X =
[[121 103 129 115 127 106 102 107 103  82  92  96  77 115]
 [112 102 138 112 125  99 104 104  90  89  79  94 100  80]
 [109  98 140 107 129  98 104  99 111  81  90  92  78  82]
 [109 104 169 102 133  99 127  78  65  91 107  87  87  86]
 [116 112 131  98 126 101  94 108 116  79  80  98  70  95]
 [119 107 150 119 134 109 119 103  96 100 106 101  72 114]
 [113 104 140 113 127 106 116 105 100  75 102 101  77 102]
 [122 107 146 125 129 112 109 108  91  99  82  93  88 105]
 [115 100 131 120 126  96 103 102  92  88  83  92  79 100]
 [120 109 136 112 127 108 102 111 111  85  94  95  73 113]
 [130 102 149 108 133  99 117  87 113  99 113  73  69 139]
 [146  66 217  91 165 103 156  36  15 115 147  49  63 180]
 [126 103 142 125 133 105 114 100 106  80 112  81  70 125]
 [122 110 143 123 125 105 110  98 102 103 100  82  89 110]
 [113 107 130 111 132 101 102 104 106  71  88  94  72 100]
 [121 100 122 114 134 103  94 113 115  89  86  89  68 111]]
Rows and columns are counted from 0.
(0, 0)	121
(11, 9)	115
(14, 9)	71
(11, 13)	180
(2, 9)	81
(4, 11)	98
(12, 6)	114
(2, 8)	111
(13, 13)	110
(13, 3)	123
(7, 8)	91
(10, 11)	73
(5, 12)	72
(14, 10)	88
(5, 7)	103
(6, 1)	104
(13, 1)	110
(5, 8)	96
(10, 4)	133
(6, 10)	102
(3, 5)	99
(1, 4)	125
(5, 2)	150
(7, 10)	82
(11, 5)	103
(9, 10)	94
(3, 10)	107
(11, 2)	217
(0, 6)	102
(0, 1)	103
(9, 9)	85
(0, 7)	107
(9, 4)	127
(15, 7)	113
(7, 1)	107
(2, 6)	104
(6, 3)	113
(12, 1)	103

grid = 848  881  491  151  256  585  730  587  476  364  309  387
grid[-12] => 848
grid[1] => 881
grid[-8] => 256
grid[7] => 587

x =
[[ 0.04 -0.97 -0.96 -0.99 -1.67 -1.02  0.35 -0.79  1.27 -1.26 -2.16]
 [-0.84 -1.49 -2.01 -1.17 -0.69 -1.60 -1.06 -1.40 -0.67 -1.65 -1.55]
 [ 1.50 -2.24 -1.41 -1.46 -0.11 -1.63 -1.45 -0.39 -2.33  2.60 -1.77]
 [-0.53 -1.36 -1.46 -0.41 -0.88 -0.93 -0.97 -1.31 -1.20 -1.77 -1.28]
 [ 2.03 -2.94 -1.35 -1.80 -0.08 -1.74 -1.81 -0.43 -2.65  2.32 -2.02]
 [-0.56 -0.41 -1.04 -0.47 -1.14 -0.13 -0.16 -0.52 -1.24 -1.34 -0.96]
 [-1.58 -0.96 -0.71 -0.33 -0.67 -0.27 -1.05 -0.21 -0.40  0.00 -0.09]
 [-2.06 -0.98 -1.66 -1.46 -2.26 -1.48 -0.54 -1.48  0.05 -1.64 -0.81]
 [-1.27  0.45 -0.99 -0.22 -1.26 -0.77 -1.04 -2.66 -0.35 -0.61 -1.73]
 [ 0.27 -1.83 -1.30 -1.38 -0.23 -1.29 -1.29 -0.13 -1.49  2.14 -0.96]
 [-2.31 -0.22 -0.67 -1.05 -1.47 -0.35 -0.63  2.01 -1.07 -1.20 -0.17]
 [ 0.75 -0.14  0.18 -0.43 -0.57 -0.11 -0.13 -0.06 -0.49  0.13 -2.70]
 [-0.54 -1.59  0.45 -0.36  0.20  0.04 -0.85 -0.44  0.41 -0.55 -1.19]]
x[-13][-11] = 0.04
x[-13][-9] = -0.96
x[9][5] = -1.29
x[-12][-10] = -1.49
x[5] = [-0.56, -0.41, -1.04, -0.47, -1.14, -0.13, -0.16, -0.52, -1.24, -1.34, -0.96]
x[-4][-9] = -1.30
x[-6][9] = -1.64
x[7][2] = -1.66
x[-5] = [-1.27, 0.45, -0.99, -0.22, -1.26, -0.77, -1.04, -2.66, -0.35, -0.61, -1.73]
x[-4] = [0.27, -1.83, -1.30, -1.38, -0.23, -1.29, -1.29, -0.13, -1.49, 2.14, -0.96]
x[-6][5] = -1.48
x[-3][7] = 2.01
x[8][7] = -2.66
x[0] = [0.04, -0.97, -0.96, -0.99, -1.67, -1.02, 0.35, -0.79, 1.27, -1.26, -2.16]
x[3][1] = -1.36
x[11][10] = -2.70
x[:, -1] = [-2.16, -1.55, -1.77, -1.28, -2.02, -0.96, -0.09, -0.81, -1.73, -0.96, -0.17, -2.70, -1.19]
x[-13][-8] = -0.99
x[-1] = [-0.54, -1.59, 0.45, -0.36, 0.20, 0.04, -0.85, -0.44, 0.41, -0.55, -1.19]
x[2][3] = -1.46
x[0][4] = -1.67
x[-8][-9] = -1.04
x[2][-3] = -2.33
x[-11][5] = -1.63
x[-6][-3] = 0.05
x[-9][-7] = -0.08
x[-10][7] = -1.31
x[9][9] = 2.14
x[:, 5] = [-1.02, -1.60, -1.63, -0.93, -1.74, -0.13, -0.27, -1.48, -0.77, -1.29, -0.35, -0.11, 0.04]
x[-4][-4] = -0.13
x[9][-11] = 0.27
x[-3] = [-2.31, -0.22, -0.67, -1.05, -1.47, -0.35, -0.63, 2.01, -1.07, -1.20, -0.17]
x[-10][6] = -0.97
x[:, -4] = [-0.79, -1.40, -0.39, -1.31, -0.43, -0.52, -0.21, -1.48, -2.66, -0.13, 2.01, -0.06, -0.44]
x[10][2] = -0.67
x[-1][4] = 0.20

data = [ 23  22 -39  46  55 -37 -37 -52]
data[0]: 23
data[1]: 22
data[4]: 55
